Each row below holds a small network's activations on one input, seen along a few directions.
In each table, some parts of the input vary, and every possible input appears once, in random order.
A made-up example of a description, with smaller parts first: line(6) and (point or line(9) or (values(3) and ring(5))).
Shared parts are said once, and a part with two or three values counts as separate values.
In the rows, 128 means zero.

Other details of the inputs vary at random and push rows far along two fixed directions, the same in every table; ignore that.

A family of inputs:
row 1: [133 118 158 191 160 108 102 165 100 140 129 164]
row 2: [124  98 207 157  15 207 146 101 178 170 189 105]
row 3: [160 130  26  90 178 105 169 128 136 124  87 144]
row 4: [142 136 155 188 191 129 110 160 110 146 138 157]
row 5: [127 160  94  65  49 141 211  85 197 176 128 115]
row 6: [ 69  96  92 114 116 106 144  86 121 135  94 112]
row 7: [135 153  69  61 137  79 118 135 103 104  75 157]
row 8: [ 58 114 181 172 105 125 124 113 106 132 154  90]
row 9: [158 130 142 183 200 138 122 163 101 115 151 129]
row 10: [157 118 193 135 146 197  91 156 135 122 177 104]
row 11: [138 126 142 193 154 122 101 149  78 102 133 150]
row 12: [129 166 182 133  35 148 185  90 172 115 187  62]
row 13: [128 140 128  74 107 101 118 142 137 148 111 151]
row 14: [ 59 121 124  74 119  96 114 114 117 124 107 111]
row 15: [146  83 114 184 150 158  89 131  95 107 118 157]
row 16: [131 176 109  39 108 111 154 127 165 159 110 133]
row 17: [156 110 157 148 176 148  56 149 115  88 140 124]
row 18: [153 128  30 101 158  86 151 108 138  97  76 139]
Description of these inputs: values(3) and (point or ring(5)).
Question: The inputs of row 3 and row 10 match in every part but the values(3) part. If row 18 is changed in the same way as row 3 into row 10, which row does it become?
Answer: row 17
Question: Which other rows agree with row 1 in the values(3) part? List them by row number.
Answer: row 4, row 8, row 9, row 11, row 12

A family of inputs:
row 19: [129  90 113 164 171 142  99 109 112 123 110 139]
row 20: [156 133 140 113 174 150  86 174 104 143 128 157]
row 21: [135 103 124 170 172 118 115 150 128 146 129 163]
row 22: [ 85 165 112  94 123  61 148 121 127 131 101 110]
row 23: [138 135 117 183 164 127 115 136 104 115 130 162]
row 24: [119 144 161 153 181  95  93 153 110 122 130 143]
row 25: [148 168 159 105 129 117 122 144 147 131 146 109]
row 26: [165 115 137 131 148 123  71 160 113 116 120 156]
row 27: [120 169 136  68 108 111 147 118 163 116 130  91]
row 28: [103 131 115 115 181  83  98 126 108 106 109 120]
row 29: [135 130 194 121  27 217 168  80 198 143 179  76]
row 30: [119 152 122  46  98 148 148 127 147 138 124 116]
row 31: [168 138 167 175 109 189 118 132 139 124 179 120]
row 32: [102  96 167 131 144 173  82 134 100 134 148 125]
row 33: [116 127 109 141 111 144 138  95 125 110 139 111]
row 34: [107 113  96  95  94 120 167  95 162 144 127 106]
row 35: [ 95  82 239 190  54 187  77 123 123 132 182 101]
row 36: [127 135 120  64  72 122 134 114 156 112 116 116]
row 37: [165 160 108  92  91 135 174 107 171 151 120 127]
row 38: [132 160  90 109 116  80 198 125 122 125 112 134]
row 39: [156 123  88 128 175 114 142 146 108  95 110 131]
row 40: [181 127 123 160 174 129 127 164 103 113 137 139]
row 41: [112  86 114 178 164 115 109 143 116 146 118 142]
row 42: [104 155  68 123 105  91 170 104 121 126 100 126]
row 43: [127 110 145 149 144 107  80 148 102 118 116 168]
row 44: [138 160  93  96  91 142 170 102 158 110 129 109]
row 45: [131 110 237 202  70 217 126 106 158 154 195 113]
row 46: [119 101 119 184 161 127 108 124 106 139 102 146]
row 47: [ 80 148 126  77  84 119 155 122 123 158 116 119]
row 48: [140 109 119 116 124 149 139 127 167 135 137 118]
row 49: [127 107  85 139 169 101 140 127  89 100 109 125]
row 50: [108 142  82 117 110  77 191 120 108 125 101 113]
row 51: [113  83 130 137 146 119  66 128  98 103 113 140]
row 52: [173 108 116 152 177 134 107 160 140 145 134 153]
row 53: [107 166 107  63 118 101 156 136 123 153 105 154]
Question: Describe the family of inputs behind these rows.
Answer: ring(5) and (values(3) or line(4))
Question: The inputs of row 21 and row 34 match in every part but the ring(5) part. If row 45 is changed in the same way as row 21 into row 34, which row does it become?
Answer: row 19
Question: Change only the line(4) part in row 31. List by row number the other rows that result.
Answer: row 37, row 40, row 52
Question: Change only the values(3) part in row 47. List by row number the other rows that result.
Answer: row 22, row 35

A family of inputs:
row 54: [155 123 111 159 146 130 122 144 101 119 124 156]
row 55: [105  96 173 165  88 151 127 111 127 130 157 117]
row 56: [102 102 185 145  88 150 111 124 129 127 153 122]
row 57: [136 127 121 127 137 112 120 152 131 146 119 153]
row 58: [154 142 132 151 170 116 114 143 124 117 124 141]
row 59: [132 171  85  73 116  79 180 129 155 141 112 120]
row 60: [141 122 181 127 105 174 103 119 155 127 158 112]
row 61: [103 155 106  88 107  90 124 117 128 119 113 121]
row 62: [120 131 125 162 175 120 133 141 106 136 125 138]
row 63: [114 114 142 126 157 102  92 143 104 112 123 140]
row 64: [109 138 113 136 145 105 109 126 115 107 122 120]
row 65: [143 121 117 164 169 115 129 149 123 134 130 138]
row 66: [154 149 123 113 141 118 118 152 110 115 127 144]
row 67: [145 109 120 134 155 136  93 132 129 123 107 155]
row 68: [148 103 108 153 157 136 108 120 126 125 111 151]
row 69: [117 114 127 124 126 110 109 133 106 122 101 136]
row 70: [ 98 128 136 140  59 138 143  93 139 133 145 109]
row 71: [134 115 168 165  93 158 135 131 145 155 164 122]
row 72: [107 102 167 152 102 183 128 109 134 152 156 113]
row 73: [151 150 132 121 147 109 113 141 129 126 119 146]
row 74: [152 120 119 114 160 141  92 147 109 107 124 141]
row 75: [102 174 100  60  82  92 186 117 145 158 102 133]
row 76: [113 127 121 115 166 132 123 131 121 130 122 120]
row 77: [ 90 159 123 104  34 124 191  77 165 129 147  78]
row 78: [148 119  96 134 148 140 137 127 120 107 125 126]
row 79: [138 111 116 132 176 130 104 145 131 125 126 127]
row 80: [107 115 120 148 139 114  85 133 105 117 112 148]
row 81: [108 110 169 155 116 182 138 112 138 141 164  97]
row 82: [124 119 132 142 162 110 105 138  99 107 115 117]
row 83: [149 129 107 116 152 139 123 136 121 103 126 124]
row 84: [112 124 175 165 100 163 138 123 128 157 158 123]
row 85: [135 108 101 137 156 129 133 129 139 132 124 124]
row 86: [131 111 179 122 106 173 103 132 154 142 166 106]
row 87: [142 104 152 151  89 188 128 114 133 125 161 117]
row 88: [105 190 100  57  93  88 202 111 151 148 115 107]
row 89: [154 150 116 129 150 120 133 147 113 109 129 133]
row 90: [150 141 114 153 152 112 143 128 131 123 120 138]
row 91: [142 156 104 101 112  98 147 126 143 135 101 151]
row 92: [148 111 109 156 171 134 118 123 131 114 118 135]
row 93: [118 149 138 114 155 111 118 147 112 143 123 140]
row 94: [124 119 141 126 154 108  88 143  97 113 112 128]
row 95: [149 132 162 166 102 168 148 129 129 119 170 110]
row 96: [109 115 121 112 147 136 112 132 119 142 110 144]
row 97: [113 126 129  99 158 131 107 135 119 136 119 131]
row 98: [140 139 129 116 148 107 115 154 130 140 128 141]
row 99: [136 153 146 122  51 141 178  96 167 147 147 116]
row 100: [102 139  95  99 103  84 183 102 138 120 112 112]
row 101: [140 110 164 132  89 187 112 127 135 123 156 121]
row 102: [144 142  91 101 156 109 133 121 143 114 103 130]
row 103: [121 116 116 147 142 108 135 122 107 114 111 115]
row 104: [123 133  73  75  89 109 179 102 164 152 107 122]
row 105: [114 126  95 112 103  94 154 108 117 129  95 125]
row 106: [107 115 186 148 107 147 121 122 131 115 168  98]
row 107: [149 138 116 125 130 124 123 149 111 120 118 156]
row 108: [134  98 116 128 157 134  94 146 129 138 114 150]
Question: Describe the family of inputs behind these rows.
Answer: ring(5) and (values(3) or (values(2) and line(4)))
Question: The inputs of row 87 and row 74 match in every part but the ring(5) part. If row 54 is changed in the same way as row 87 into row 74, which row does it become?
Answer: row 66
Question: The inputs of row 76 and row 72 match in every part but the ring(5) part. If row 106 is changed in the same way as row 76 into row 72, which row does it become?
Answer: row 55
Question: Change only the values(3) part in row 69. List by row number the other rows that result.
Answer: row 56, row 80
Question: Change only the values(3) part in row 100. List by row number the other rows that result.
Answer: row 77, row 103
Question: A walk changes only the ring(5) part. It starts at row 93 and steps to row 75. List the rest of the walk in order.
Answer: row 84, row 62, row 88
